A small network was shown many inputs. Here are its activations along a few directions, one row for each input.
In each table, some parts of the input vary, and every possible input appears once, in random order.
Descriptions start from the smaller parts, as in this example, which fits no table here: one of 2 separate values, together with either a single point or one of 9 places around a ring or (one of 4 places along a line, together with one of 5 places around a ring).
Shared parts are said once, and a part with two or three values counts as separate values.
In the rows, 128 means zero.

Other details of the inputs vary at random and push rows far along two fixed directions, the same in every table; ignore that.

Rows:
r1: [180  79 201 155 138 104 122 123 194 149 143 161 126  90 182]
r2: [137 161 126 124 123 174 159 113 126 105 129 103 129 127  94]
r3: [116 131  83 147 146 168 103  79  67  50 123 127  75 114  89]
r4: [120 185 106 121  84 141 182 143 143 137  92 136 157 133  62]
r5: [167 126 151 138 143 194 135 106  99  98 147 113  90 127 117]
r6: [136 156 106 154 172 212 123  95  81  63 132 104  81 135  87]
r7: [ 49 151 107  93  83  72 147 143 118 166 157  90 147 147 102]
r8: [183  88 211 123 136 120  61 156 163 185 117 131 109 151 134]
r9: [177  94 190 180 150  94  81 134 205 143 117 188 134  98 144]
r10: [122 117  91 164 138 171 117  71  53  66 121 124  85 135 110]
r11: [177 115 195 114 121 115  63 145 169 212 127 139 112 152 130]
r12: [160 151 147 172 152 187 100 103  97  84 114 132 109 135 100]
r13: [ 47 180  61  91 100  93 214 168 148 174 122 141 234 102 132]
r14: [216  93 211 145 107 133  90 157 186 156 128 187 122 126 105]
r15: [ 86 150  64 101  33  90 216 139 153 161  89 144 173 136  64]
r16: [ 71 154  62 120  90  90 252 148 180 176  99 134 167 118 100]
r17: [141 139 108 154 162 214 140 100  68  75 136 109  72 140  97]
r18: [158 108 117 156 126 148 111  76  82  81 130 119 104 125 134]
r19: [162 151 161 147 148 195 119  91 100  78 137 106 110 122 125]
r20: [149 144 125  92 183 178 106 128  64  85 157 135 116 177 144]
r21: [112 180  93  92  92 149 159 175 113 149 126 128 203 142 118]
r22: [200 116 190 111 124 130  60 184 174 144 160 165 169 150 163]
r23: [221 123 212 154 114 126  88 137 190 143 120 150 162 125 123]
r24: [108 186  99 126  47 126 231 150 149 176  78 132 196 159  71]
r25: [221  95 229 140 108 143 104 133 186 151 145 150 141 126 142]
r26: [111 168  99 124 179 222 108 114  21  69 158 109 135 125 129]
r27: [ 41 157  77  93  98  62 218 153 149 214  70 100 157 131 124]
r28: [106 130  62 144 154 175 118  73  80  50 136 102  81 129  87]
r29: [184  76 163 110 118 102  30 153 173 125 167 170 155 136 170]
r30: [ 82 149  66 139 200 178 115 116  34  64 151 127 104  93 176]
r31: [ 63 164  55  68  59  97 181 149 137 162 125 129 243 129  97]
r32: [122 142 109 163 138 119 185 106 112 123 110 128 128 103 154]
r33: [ 62 122 110 150 192 137 133 127  55  94 113  77  58 112 164]
r34: [116  99 201 131 163  57  82 165 166 183 172 133 112 102 161]
r35: [ 95 150  83 166 188 163 138  91  70  60 115 137  65  85 120]
r36: [ 55 138 105  99  76  82 150 151 126 154 120  81 143 153 110]
r37: [124 191 104 118  44 120 240 145 146 174  85 112 206 149  91]
r38: [ 87 163  44  50  58  72 193 163 143 155 123 130 213 173 117]
r39: [149 156  99 108 187 195 105 130  31  58 160 115  98 165 152]
r40: [ 57 185 118  91  64  98 204 189 139 190 102  73 177 167  90]
r41: [ 71 181  50  72  99  67 227 183 155 169 119 141 205 144 150]
r42: [ 41 179  69  88  91  64 207 140 154 236  84 110 151 131 125]
r43: [193  60 178 122  96 103  95 123 197 146 153 152 129 117 125]
r44: [ 79 107 104 135 154 152  95 111  43  72 125  68  59 144 136]
r45: [152  61 176 124 106  79  59 146 167 165 117 122 110 149 142]
r46: [180  69 190 144 145 102 120 133 202 154 150 165 113  88 162]
r47: [ 87 160  65  86  47  92 213 124 178 150 109 104 190 128  73]
r48: [172  85 172 157 158  96  95 140 226 145 137 176 121  95 134]
r49: [142  69 189 142 154  71  87 159 175 182 109 132 101 116 172]
r50: [199  64 195 135  96 109  87 109 188 137 151 152 136 118 148]
r51: [191 100 192 173 149  87  93 128 200 139 123 167 142  88 165]
r52: [158  60 180 117 116  85  47 131 168 173 122 135 106 146 143]
r53: [ 99 131  61  86 173 162 108  85  31  53 157 122 102 166 142]
r54: [107 139 122 136 161 178 120 122  42 106 106  66  69 156 123]
r55: [152 124 115 157 138 147  93  72  93  67 125 113 112 118 124]
r56: [103 153 115 145 143 132 177  97 133 105 121 117 131  91 150]
r57: [107 136  99 152 193 170 143  79  87  62 141 109  71  84 143]
r58: [165  93 216 132 123 114  77 187 166 165 124 115 120 152 136]
r59: [179  78 192 177 137  92 105 139 196 162 120 194 130 104 154]
r60: [183  70 165 112 118 108  25 154 167 136 163 176 167 118 157]
r61: [ 87 169  67 119  47  88 192 125 164 152  79 131 200 143  65]
r62: [ 75 151  81  88  75  91 140 112 127 194 106 106 128 159 112]
r63: [ 83 155  69 136 197 171 119 117  47  56 154 124  97 113 190]
r64: [121 134 100 143 144 177 116  55  71  46 140  93  95 114 127]
r65: [ 59 129 121 148 200 138 116 118  50  91 135  76  52 110 163]
r66: [106 126  98 166 180 164 147  95  64  76 120 147  55  90 133]
r67: [105 149 165 130 167 152  92 136  62 122 177  84  84 144 121]
r68: [176  80 180 103 178  80  76 161 190 151 164 197 143 133 191]
r69: [192  54 166 140 111 111  76 127 198 138 149 166 117 129 113]
Each input here is: one of 3 separate values, together with either one of 5 places along a line or one of 6 places along a line or (one of 2 separate values, together with one of 6 places around a ring).
Q: The inputs of r13 and r31 match in every part but the choice among 3 separate values. If r42 is changed in the same way as r13 into r31, which row does it become?
A: r62
Q: Which other rows does r51 become when the choice among 3 separate values takes its other values? List them by row number.
A: r23, r55
Q: Which other rows does r23 become when the place on the ring of 6 takes its other values? List them by row number.
A: r2, r4, r6, r12, r19
Q: A walk changes only the place on the ring of 6. It starts at r56 and steps to r51. List the rest of the walk in order.
A: r9, r35, r48, r57

Rows:
r70: [198  87 207 142 127 120  62 148 179 152 136 156 123 133 125]
r71: [ 91 125  84 132 182 163 108  93  45  62 148 104  68 126 141]
r72: [ 57 172  76 106 114 110 200 142 120 147 118 105 158 119 123]
r73: [128 153 123 111  80 104 185 152 181 163 114 136 192 131 115]
r74: [131 142  94 136 166 190 102  90  55  66 140 124  88 133 119]
r75: [ 98 148 101 100  94  80 189 170 172 180 109 142 184 134 131]
r76: [107 167 101 116  81 114 198 147 156 150 109 125 186 128 106]
r77: [130 130 105 146 155 181 103  88  60  59 142 109  90 124 124]
r78: [126 159 122 100  73 104 174 160 175 185 101 135 179 152  90]
r79: [128 142 116 102  65  97 166 146 179 161 117 132 190 141 105]
r80: [178  86 193 136 151  97  67 154 175 153 142 167 132 116 174]
r81: [183  76 212 146 164  99  47 147 177 149 157 162 120 106 177]
r82: [218  66 203 134 130 122  50 124 180 129 161 167 126 125 150]
r83: [125 148 132 108  71 103 175 151 173 173 107 116 174 147 101]
r84: [199  90 205 149 137 122  70 148 187 137 144 171 139 115 142]
r85: [116 124 113 171 162 165 133  76  79  84 112 107  57 110 119]
r86: [110 156 105 108  91 133 186 124 122 142 114 103 148 146 106]
r87: [ 93 133  95 133 173 164 122 108  46  92 128  97  68 139 141]
r88: [ 97 143  81 134  89 107 189 107 147 135  96 127 144 115  99]
r89: [185  69 204 142 168 100  56 153 185 141 159 172 110 109 169]
r90: [ 94 137 103 139 179 169 109  99  31  84 128  90  63 134 149]
r91: [104 156  93 114  85 124 167 133 132 132 114 123 167 137  96]
r92: [ 98 129  87 133 178 165  99  92  34  67 137 104  77 130 152]
r93: [119 141 118 149 158 184 116 100  57  76 127  97  81 133 114]
r94: [ 63 161  87  95  86  87 202 157 144 177 106 105 156 145 107]
r95: [219  75 212 143 145 128  67 131 184 132 159 171 127 115 160]
r96: [131 152 101 144 178 195 120  97  59  70 136 128  92 125 128]
r97: [ 85 130  88 132 179 165 103  90  42  68 150  94  75 119 141]
r98: [175 102 183 141 121 127  90 137 158 138 133 134 123 131 123]
r99: [203  80 193 138 124 117  51 141 183 138 148 173 136 127 130]
r100: [ 98 156  91 137  87  96 219 125 173 157  88 136 163 107 103]
r101: [ 99 123  79 131 182 169 105  95  37  64 140 109  73 133 147]
r102: [180  64 202 135 150  92  30 139 174 146 158 157 119 119 166]
r103: [107 168  95 121 101 132 184 139 131 137 111 131 168 132 103]
r104: [ 82 151 121 102  80  73 174 162 164 199 107 110 171 140 120]
r105: [ 53 167  84 102 102 108 189 141 113 160 112  87 141 135 111]
Q: What do these inputs look like to the network?
A: one of 3 separate values, together with either a single point or one of 5 places around a ring or one of 6 places along a line
Q: The inputs of r93 and r84 match in every part but the choice among 3 separate values. If r70 is changed in the same way as r93 into r84, which row does it become?
A: r103
Q: Which other rows does r79 become when the place on the line of 6 takes its other values? List them by row number.
A: r74, r77, r82, r91, r99
Q: Which other rows does r76 become when the choice among 3 separate values takes its other values? List them by row number.
A: r77, r98

Rows:
r106: [158 150 168 133 114 105 206 159 195 199  99 147 169 114 148]
r107: [141  80 146 157 100  62 127 118 236 146 128 167 155  67 137]
r108: [ 30 180  46 122 205 136 160 142  26 117 112  96  91 130 165]
r109: [152 122 178 135  62  91 182 136 190 196  80 114 137 149  97]
r110: [109 214  95 131 163 210 192 134  62 100 122 111 132 128  91]
r111: [188 117 206 134  81 134 103 160 185 171 118 137 137 160  60]
r112: [173  52 199  87 125  98  24 149 161 162 176 121 107 165 148]
r113: [114 110 178 173 191 121 113 134 137 119 157 132 100  73 185]
r114: [102 200  40 116  55 145 242 126 161 126  88 143 196 137  39]
r115: [159  91 167 112 236 168  30 137  66  70 204 129  69 132 209]
r116: [104  90 152 120 133  77  67 147 133 184 106 118  86 150 135]
r117: [128  92 195 140  94  52 110 135 205 189 121 108 125 100 119]
r118: [178 143 178 104 105 127  93 187 165 153 148 158 208 139 163]
r119: [ 91 170  76 109  99 194 128 102   7  74 122  58 127 171  91]
r120: [189  92 131 183 159 164 130  66 130  71 111 153  79  97 140]
r121: [134  64 110 169 221 149  24  76  59  52 145 165  24  97 169]
r122: [107 172  32 124 114 189 145  68  41  34 132 121 157 141 106]
r123: [ 48 165   7  54  47  83 229 130 144 142 134 130 207 152 104]
Q: The inputs of r106 and r120 match in every part but one. If r108 is changed in the same way as r106 into r120, which row does it become?
A: r121
Q: What do these inputs look like to the network?
A: one of 3 separate values, together with one of 6 places around a ring
Q: A walk changes only the place on the ring of 6. It starts at r109 and steps to r117. List the rest of the walk in order.
A: r116, r112, r119, r111
Q: Which other rows does r115 become when the choice among 3 separate values takes its other values? List them by row number.
A: r112, r123
